Each row below holds a small network's activations on one input, seen along a few directions.
Each table varies a few parts of the input and shows all the possible inputs, shuffled.
Descriptions start from the smaller parts, as in this example, which fits no table here: line(6) and (point or ring(9) or (values(2) and ring(8))).
Shared parts are said once, and a part with two or three values counts as separate values.
(in the rows, 128 means zero)

Other details of the inputs vary at random and push rows far along two fixed directions, the same in every table; ignore that.
These rows show it; all are for the same input, with only those details redrawn:
[166 184 192 130 112 125  88 110 148 157  71  56]
[106  79  90 126 143 123 192 156  94 108 208 191]
[106  80  94 121 141 127 190 153  92 109 203 187]
[182 178 127 219 151  36 132 179 187 143 152 131]
[149 157 168 125 118 128 114 119 132 144 103  89]
[ 91  87 156  36 103 212 146  85  54 123 123 112]
[167 185 194 126 110 129  86 106 147 156  67  52]

Table:
r1: [117  85 148  37 117 224 167  95  65 132 114 108]
r2: [148 168  92 206 132  51  94 161 204 137 134 168]
r3: [ 58  77 138  48 120 210 107  65  56 113 117 108]
r4: [ 92  62  89 134 162 130 164 138  98 116 203 189]
r5: [140 162 169 146 141 125  53  86 150 154  64  46]
r6: [180 183 133 216 147  40 129 178 187 144 147 130]
r7: [150 138 145 101 121 156 154 133 117 136 121 116]
r8: [136 140 180  95 114 165 109  94 113 143  86  75]
r9: [121 132 180 102 123 165  79  81 119 145  86  78]
r10: [131 130  61 136 104  99 186 188 148  81 135 201]
r11: [ 94  89 159  36 102 210 144  86  56 123 121 110]
r12: [167 175 190 130 122 132  91 104 146 163  67  50]
r13: [166 171 127 229 161  36  99 166 195 144 151 134]
r14: [164 175 131 228 159  37  98 167 195 145 148 136]
r15: [187 175 173 131 126 142 106 118 158 167  70  57]
r16: [ 73  86  57 115 107 118 158 156 116  70 160 223]
r17: [137 172 171 143 131 122  48  88 152 147  63  48]
r18: [ 84 112  49 157 121  82 133 160 146  69 139 195]
r19: [ 93  86  61 112 114 130 177 152 112 106 185 216]
r20: [ 73  97 111  36  66 190 152 112  78  80  95 156]
r21: [109 129 164 105 131 164  69  71 115 135  76  64]
r22: [ 67  74  44 126 132 125 140 134 117  95 177 209]
r23: [168 172 182 135 123 131  86 106 151 164  73  55]
r24: [112  85 149  36 113 227 166  93  65 125 116 114]
r25: [153 134 142 105 125 154 155 132 120 136 122 115]
r26: [ 81  56  61 145 172 124 150 133 100 108 203 182]
r27: [120  94  89 179 168  93 140 153 139 129 195 177]
r28: [139 124  67 139 121 110 175 172 154 119 161 200]
Changing only one part turns r19 into r2. The same change can be made to r6. Which row results?
> r14
What is each input in this table made of?
> line(4) and (values(2) or line(5))
Change only the line(4) part in r1. List by row number the other rows that result.
> r4, r5, r12
List by row number the other rows that have the line(4) part in common with r1.
> r7, r10, r15, r24, r25, r28

Table:
r29: [ 66  77 127  71 121 180 118  86  70 110 139 135]
r30: [ 82  72 133  64 130 201 124  79  68 128 132 117]
r31: [ 96  94 121  44  95 204 151 103  82 113 112 142]
r32: [186 159 201 151 157 126 125 121 132 181 128  56]
r33: [157 166 157 167 147 105  75 113 166 158  95  78]
r34: [105 104  78 130 117 110 165 160 125  96 162 196]
r35: [138 158 130 127 104 118 119 135 148 119  90 121]
r36: [139 159 158 151 134 112  77 107 151 142  90  80]
r37: [128 110  77 204 176  63 145 170 153 121 199 180]
r38: [143 179 136 149 103  93  97 137 167 124  85 114]
r39: [140 137  87 163 129  87 154 171 157 112 149 174]
r40: [160 100 101 145 153 108 236 191 111 126 222 190]
r41: [132 153 155 151 131 110  74 109 150 140  96  91]
r42: [120 124 131  76  96 174 131 110 112 123  92 120]
Changing only one part turns r39 into r37. The same change can be made to r42. Which row results?
> r30
What is each input in this table made of?
> values(2) and (point or line(6))
